Each row has a name. Each question is about the rows just above it.

C: [117  76  79 135 122 107 168  95 130 138 114 148 143 106 106 126  76  76
 119 152 122 206 139 183  87 141 154 136  85 112  78  88 122 108  92]
P: [153 142 143 137 169  86  95 178 112  80 162 183 142 165 134  99 146 137
 158 172 162 121 161 107 138 124 133 171 130 136  91 142 156 166  79]
A: [107 150 126 107 167  99 134 111 108 157 172 140 102 171  95 173 139 151
 188 112 189  93 153 133 179  87 101 119 131  95 134 117 186 176 113]
N: [107 170 109  96 154 103  76  95 149  88 148 167  93 145 136  91 109 104
 128 192 132 120 158  88 106  98  90 182 104 104 121 108 123 146  94]
G: [112 168 142 105 187 110 121 131 114 139 183 152 103 177  93 144 154 152
 184 149 188  78 179 148 134 101  90 171 141 102 119 138 180 187 136]
R: [150 137 100 171 139 110 123 126 140  78 131 116 168 129 149  78 100  87
 113 157 124 105 133 151 105 169 160 175  98  99 101 110 111 138 125]
Whose row is [112 168 142 105 187 110 121 131 114 139 183 152 103 177  93 144 154 152
 184 149 188  78 179 148 134 101  90 171 141 102 119 138 180 187 136]? | G
Number of entries in [153 142 143 137]: | 4
Whose row is [153 142 143 137 169  86  95 178 112  80 162 183 142 165 134  99 146 137
 158 172 162 121 161 107 138 124 133 171 130 136  91 142 156 166  79]? | P
Count the entries of [150 137 100 171 139 110 123 126 140  78 131 116 168 129 149  78 100  87
 113 157 124 105 133 151 105 169 160 175  98  99 101 110 111 138 125]: | 35

F: [139 129 117 107 126  99 134 134 133 113 101 114 112 147 123 121 131  97
 119  98  99 112  95 130 129 112 120 133 123  99 132  98 114 133 105 128
 118 102]
D: [133  92 122 122 101 139 106 139 151 119 111 117 115 118 137  95  98 113
 124 114 137 129 142 103 131 122 131 101  93 152  97 114 117 107 140 132
 132 142]
X: [128 109 127 105 121  92  99 115  92 106 137 126 114 163 101  98 104  96
 148  99 147 106 107 108 130 133 122 103 128 135 109  94 106  97 100 115
 147  96]
W: [ 98 107 152  94 136 150 129 142 117  96 115 155  91 141 102 106  92  89
 128  88 168 102 156 111 150 158 125 109 137 107 117  93  90 123 159 151
 176 161]
H: [167 124 117 155 101  99 119 120 126 163 132 105 155 120 128 136 129 145
 142 154  80 148  98 112 115  95 159 123  89 136 119 146 161 118 103 106
  78 160]
L: [111 111  96 124 118 148 112 118 158 120 131  98 115 103 145 108 116 130
 139 130 160 136 147 110 101 107 126 118 126 114 112 129 116 109 147 110
 167 151]
M: [130 144  90 114 135 155 125 104 165 127 124  91 128 109 172 146 156 150
  93 137 139 115 133 133  97  99  72 150 141 142 127 149 120 126 151 105
 133 156]
U: [135 141 142 112 133 132 145 144 151 118  82 136 126 138 154 142 151 127
  78 128  83  96 133 139 138 137  94 142 130 171 142 126 127 145 137 145
  82 137]
K: [177 150  98 152 141 122 139 100  89 142 145 102 142 129  92 147 133 143
 175 136 107 150 120 144  94  95 170 142 145 104 141 131 143 142 125  93
 105 125]
V: [134 135 140  99 149 141 151 137 111 100  91 132 101 151 107 134 123  99
 112  94 127 100 133 139 143 135 111 140 147 135 130  99  97 148 142 141
 127 141]
J: [145  95 134 158  90  94  93 116 111 157 152 126 158 133 130 108 115 157
 132 162 105 143 119  95 135 128 134 102  89 136  98 161 164  85  90 129
 102  85]
E: [140 160 108 121 156 105 141 128 133 122 146 108 125 134 131 163 156 122
 125 113 140 123  85 160  99 108 121 153 164 153 156 123 116 140  97 107
 144  99]
Number of entries in [140 160 108 121 156 105 141 128 133 122 146 108 125 134 131 163 156 122
 125 113 140 123  85 160  99 108 121 153 164]: | 29
How many entries does [111 111  96 124 118 148 112 118 158 120 131  98 115 103 145 108 116 130
 139 130 160 136 147 110 101 107] have? | 26
Whose row is [135 141 142 112 133 132 145 144 151 118  82 136 126 138 154 142 151 127
  78 128  83  96 133 139 138 137  94 142 130 171 142 126 127 145 137 145
  82 137]? | U
Whose row is [111 111  96 124 118 148 112 118 158 120 131  98 115 103 145 108 116 130
 139 130 160 136 147 110 101 107 126 118 126 114 112 129 116 109 147 110
 167 151]? | L

Q: [ 85  86 117 128 139]
Z: [ 93 116 121 117 143]
B: [122 116  86 121  84]
Which value is in both Q and B? | [86]
Shared by Q and Z: | [117]
The one value in B and Q: | [86]
Count the entries of [122]: | 1
Whose row is [ 93 116 121 117 143]? | Z
How many entries does [ 85  86 117] have? | 3
Whose row is [ 85  86 117 128 139]? | Q

Pizi: [115 124 123 166 155 148 155 200 169 192 133  94 178 115 189  91  76 158]
Voso: [ 97 116 199 129 135 144 200 160 147 135 107 113 127 109 135  99 132 134]
mulo: [103  93 117  90 123 146 109 199 121  94 121 125 118 101 106 175 135 102]
rudap: [136 129 110 131 136 143 111 143 136 150 151 123 134 122 151 142 123 123]
Number of entries in [103  93 117  90 123 146]: | 6
Which value is in both Pizi and Voso? | [200]
Whose row is [ 97 116 199 129 135 144 200 160 147 135 107 113 127 109 135  99 132 134]? | Voso
The one value in Voso and Pizi: | [200]
How many entries does [115 124 123 166 155 148 155 200 169 192 133  94 178 115 189] have? | 15
The one value in rudap and Pizi: | [123]

Togid: [ 96 131  84 116 121 158  92 121 152 115 114 125 106 144 145]
pezim: [150 131  96 152 120 168  94 115 155  94 122 141 120 148 133]
gapa: [146 132 101 145 127  95  98 129 148 109 112 114 132 143 148]
vit: [150 131  96 152 120 168  94 116 155  94 122 141 120 169 133]
botil: [149 142 114 167 123 155 105 111 141  78 127 145 127 155 117]
Rudan: [148 155 117 159 129 139 110 131 134  70 125 135 116 160 109]
Count the entries of [150 131  96 152 120 168  94 116 155  94 122]: | 11
Number of entries in [149 142 114 167 123 155 105 111 141  78 127 145 127 155]: | 14
The one value in pezim and gapa: | [148]
How many entries does [ 96 131  84 116 121 158  92 121 152 115 114 125 106 144] have? | 14
Whose row is [ 96 131  84 116 121 158  92 121 152 115 114 125 106 144 145]? | Togid
Count the entries of [148 155 117 159 129 139 110 131 134  70 125 135 116 160 109]: | 15
Whose row is [148 155 117 159 129 139 110 131 134  70 125 135 116 160 109]? | Rudan

pufe: [171 113 107 157]
vinun: [111  63  72 153]
veton: [135 158 140 131]
fetim: [166 146  69 121]
Fal: [142 137 182 171]
Sasu: [ 92 137 116  62]
lafuf: [100 162 159  62]
Number of entries in [166 146  69]: | 3
Count the entries of [111  63  72]: | 3
Shared by Sasu and lafuf: | [62]
Count the entries of [111  63]: | 2

suzan: [127 102 129 105 162 171 169 141 166 100  94 105  83 170 104  87 129 100
 162 168 101]
repuf: [ 83 166 108 119 152 140 144 157 169 126  92  88  95 148 101 105  89  89
 153 133 103]
mide: [104 183 151 175 141  64 137 143 105 122 138 100 106  65 159 151 142 131
 140 126  95]
Vod: [145 138 141 141 152 142 165  62 118 120 118 154 119  93 133  90 191 118
 148 166 122]
bitok: [130  61 181 156 136 197 127 105 158  87 171  94  76 187 170 169 108 174
 126 139 165]
Mugak: [146  93 144 136  77 119  85  75  98 166 156 147 146 130 148 131 145 153
  74 107 171]
Number of entries in [146  93 144 136  77 119  85  75  98 166 156 147 146 130 148 131 145]: | 17
Number of entries in [ 83 166 108 119 152 140 144 157 169 126  92  88  95]: | 13
Which value is in both Mugak and mide? | [131]
[ 83 166 108 119 152 140 144 157 169 126  92  88  95 148 101 105  89  89
 153 133 103] is in which row? | repuf
Count the entries of [145 138 141 141 152 142]: | 6
Count the entries of [130  61 181 156 136 197 127 105 158  87 171  94  76 187 170 169 108 174
 126 139 165]: | 21

T: [154 132  96  77 168 137]
Y: [137 160 196 113 180 151]
S: [154 138 196  71 180 151]
Shared by Y and T: | [137]
The one value in T and Y: | [137]

seva: [148 155 152 153]
mifum: [115 126 187 127]
mugum: [131 125 121 146]
Ruga: [127 125 153  98]
ponon: [145 124 127 121]
Shared by mifum and Ruga: | [127]
Count the entries of [131 125 121]: | 3
The one value in mifum and ponon: | [127]
The one value in seva and Ruga: | [153]
Number of entries in [131 125 121 146]: | 4
Shared by ponon and mugum: | [121]
Number of entries in [127 125]: | 2

zure: [120 140 110  61  82  82 173  67]
Lofe: [187  56  84  78 194  94 137 169]
Gupus: [111 146 149 142 172 199 179  84]
gegil: [162 173 120  61  76 132 140 114]
sep: [ 63 199  54  85  70  76 173 139]
How many entries does [187  56  84  78] have? | 4
Count the entries of [120 140 110  61  82  82 173]: | 7
Which value is in both sep and zure? | [173]
How many entries does [ 63 199  54  85  70  76 173 139] have? | 8
Which value is in both Gupus and sep? | [199]
The one value in Lofe and Gupus: | [84]
The one value in Gupus and Lofe: | [84]

dal: [137 155  98 157]
Goz: [149 177 169 137]
fep: [163 129 147 145]
Zin: [183 130  78 103]
Nup: [111 120 168 162]
tima: [150 161 108 189]
Roneb: [163 145 144 120]
Genu: [111 120 168 102]
tus: [136 180  77 203]
bif: [163 128 137 136]
nif: [112 151 121 161]
Gasa: [192 177 169 122]
Which value is in both dal and Goz? | [137]
How many entries does [163] have? | 1

dumi: [ 98 150 100  81 162 124  93]
ful: [128 138 156 126 158 124 111]
bivu: [ 58 103 175  53 193 125 120]
ziz: [ 58 153 199 179  81  53 133]
How many entries does [58] have? | 1
Which value is in both ziz and dumi? | [81]
Number of entries in [ 58 103 175  53]: | 4
How many entries does [ 58 103 175] have? | 3
The one value in dumi and ziz: | [81]
The one value in ful and dumi: | [124]

temik: [121 122 129 170 139 151]
Bol: [122 152 129 157 139 151]
nas: [100 122 151 170 139 151]
zigot: [120 122 123 173 174  56]
Shared by zigot and Bol: | [122]
Which value is in both Bol and zigot? | [122]
Which value is in both zigot and nas? | [122]
How many entries does [122 152] have? | 2
The one value in zigot and temik: | [122]
Which value is in both nas and zigot? | [122]

riz: [120 162 129 115 132 143 127 134 129 129 130 124 123 143 131 127 135 132
  96 143 125 144 131 114 122]
guto: [141  68 118 151 133  65  68 100  86 123  80 129  96 112 146 136 110 142
 156 133 129 117  83 164 125]
gozu: [141 117 118 151 127 144  68 100 134 123  80 129  96 112 146 136 110 142
  67 133 129 117  83 164 119]
Whose row is [141 117 118 151 127 144  68 100 134 123  80 129  96 112 146 136 110 142
  67 133 129 117  83 164 119]? | gozu
Count the entries of [141 117 118 151 127 144  68 100 134 123  80 129  96 112]: | 14
Whose row is [141  68 118 151 133  65  68 100  86 123  80 129  96 112 146 136 110 142
 156 133 129 117  83 164 125]? | guto
Number of entries in [120 162 129 115 132 143 127 134 129 129 130 124 123 143 131 127 135 132
  96 143 125 144 131 114 122]: | 25
Number of entries in [141  68 118 151 133  65  68 100  86 123  80]: | 11
How many entries does [141  68 118 151 133  65  68 100  86 123  80 129] have? | 12

rap: [128 123 147  57  65 129  94 121  85 135  94 128 152 143 122 144 114 112
 125 115  81 142 119 166]
deso: [128 137 147  57  65 129  94  87  85 135  94 128 152 143 122 160 123 129
 125 115  81 142 119 166]
Difo: [159 128 152 151 147 185 130  90 154 148 145 139 109 110 142 103  86  76
 125 102 159  90 138 110]
Zaz: [103 152 123 145  89 123 130  76 138 134 142 124 136 100  91  93 102 130
  89  90 166 107  87 151]
Whose row is [159 128 152 151 147 185 130  90 154 148 145 139 109 110 142 103  86  76
 125 102 159  90 138 110]? | Difo
Which row holds [128 137 147  57  65 129  94  87  85 135  94 128 152 143 122 160 123 129
 125 115  81 142 119 166]? | deso
How many entries does [128 137 147  57  65 129  94  87  85 135  94 128 152 143 122 160 123 129
 125 115] have? | 20

gek: [144 136 117 139 125 102 121 130 138 177 121 137 125 107 175 123 115 150
 143 133 109 137]
soki: [114 122 106 105 119  91 126 109 120 137  88  97 127  91 134  96  98 133
 133 121  92 118]
toved: [112 133 104  99 115 124 150 121 131 103 124  97 109 130  96 101 110 127
 100 128 121 108]
zinob: [149 152 118 150 107 159 170 156 169 120 154 155  93 168 119 149 150 117
 103 146 154 129]
Noz: [135 117 118 145 115 132 133 128 146 155 124 150 105 128 151 124 129 105
  97 109 132 144]
teze: [145 119 151 147 144 142  84 135 118 146 141 145 135 137 149 152 148 121
 142 140 136 148]
zed: [111  97 162 132 146 135  85 109  96 116 120 140 154 121 117 117 124  98
 118 142 136 142]
Lesa: [121 130  98 121 108 125 168 124 143 133 118 128 108 117 128 100 108 119
 112 110 124 115]
rav: [108 139 151 102 155 123 112 110  92 120 127 101 182 118 119 130 121 159
 160 129 124 117]
vamap: [104 143 143 105 150 124 132 113 103  73 134  99 165 124  72 130 121 154
 133 132 129 109]
susen: [128  98 123 142 121 113  82 122 120 162 110 150 122 106 167 121 114 112
 135 103 116 149]
Which row holds [104 143 143 105 150 124 132 113 103  73 134  99 165 124  72 130 121 154
 133 132 129 109]? | vamap
Shared by toved and teze: | [121]
Number of entries in [112 133 104  99 115 124 150 121 131 103 124  97 109 130]: | 14
Count the entries of [128  98 123 142 121 113  82 122 120 162 110 150 122 106 167 121 114 112
 135 103]: | 20
Number of entries in [145 119 151 147 144 142  84 135 118]: | 9
How many entries does [145 119 151 147 144 142  84 135 118 146 141 145 135 137 149 152 148 121
 142 140 136 148] have? | 22

voral: [191 134  96 110]
zevik: [104 129 140 137]
kod: [ 58 185 139 149]
Likup: [ 61 163 109 133]
feb: [158 185 109  99]
Shared by feb and Likup: | [109]
How many entries does [158] have? | 1
Shared by kod and feb: | [185]

Sogab: [149 111  62 134 145 151]
dabo: [111 207 150  69  66 125]
lona: [173 110  57 150 173 155]
Number of entries in [111 207]: | 2
The one value in dabo and lona: | [150]
Which value is in both dabo and Sogab? | [111]
Count the entries of [111 207 150  69  66 125]: | 6
Count the entries of [111 207 150  69]: | 4

raros: [179 121 134 140 172 178 111]
muba: [173 107 116 156  86 105 172]
bos: [184 142  79 124 173 114  95]
Voba: [182 173  86  96 160 165 105]
How many entries does [182 173  86  96] have? | 4
Shared by muba and raros: | [172]

detos: [ 94 146 206 100  87]
katu: [145  85 151 115  91]
fupo: [125 121 101 159  84]
kugu: [109  86 154 110 100]
vuliz: [ 86 110  81 152 183]
bifit: [ 70  86 154 110 108]
tep: [145  85 151  73 103]
sikem: [149 153 183 118  82]
Nazam: [201 136 131 161 112]
Neki: [ 86 137  81 152 182]
Whose row is [201 136 131 161 112]? | Nazam
Number of entries in [ 70  86 154 110]: | 4
The one value in vuliz and sikem: | [183]
Whose row is [ 70  86 154 110 108]? | bifit
Count the entries of [145  85 151  73]: | 4
Number of entries in [149 153 183]: | 3

nade: [146 185 151 145 144 180 154]
Koge: [100 113  82  74 135  79 132]
das: [ 84 100  97 115 131 125 123]
Number of entries in [146 185 151 145 144]: | 5
Count the entries of [146 185 151 145 144 180 154]: | 7
How many entries does [100 113  82  74] have? | 4
Number of entries in [ 84 100  97 115 131 125 123]: | 7
How many entries does [146 185 151 145] have? | 4
How many entries does [100 113  82  74 135  79 132] have? | 7

fimi: [121  86 112 123]
Vemop: [121  87 112 120]
midu: [ 87  53 151 140]
Count the entries of [121  87 112]: | 3
The one value in midu and Vemop: | [87]
Number of entries in [121  86 112 123]: | 4

Suzim: [182 136 193 149 128]
Fer: [170 149 144 109 170]
narem: [108  87 108  70 154]
sut: [163 169 108 135 170]
bizo: [108 119  81 148 110]
kefez: [177 204 108 146 111]
voti: [131 130 158 116 144]
vavod: [ 76 136 150 147 117]
kufu: [154 177 145 114 123]
refe: [163 204 108 146 111]
zof: [143 162 196 149 117]
Count the entries of [108  87 108]: | 3
Which value is in both refe and narem? | [108]
Shared by Fer and sut: | [170]
Number of entries in [131 130 158 116 144]: | 5
Shared by bizo and refe: | [108]

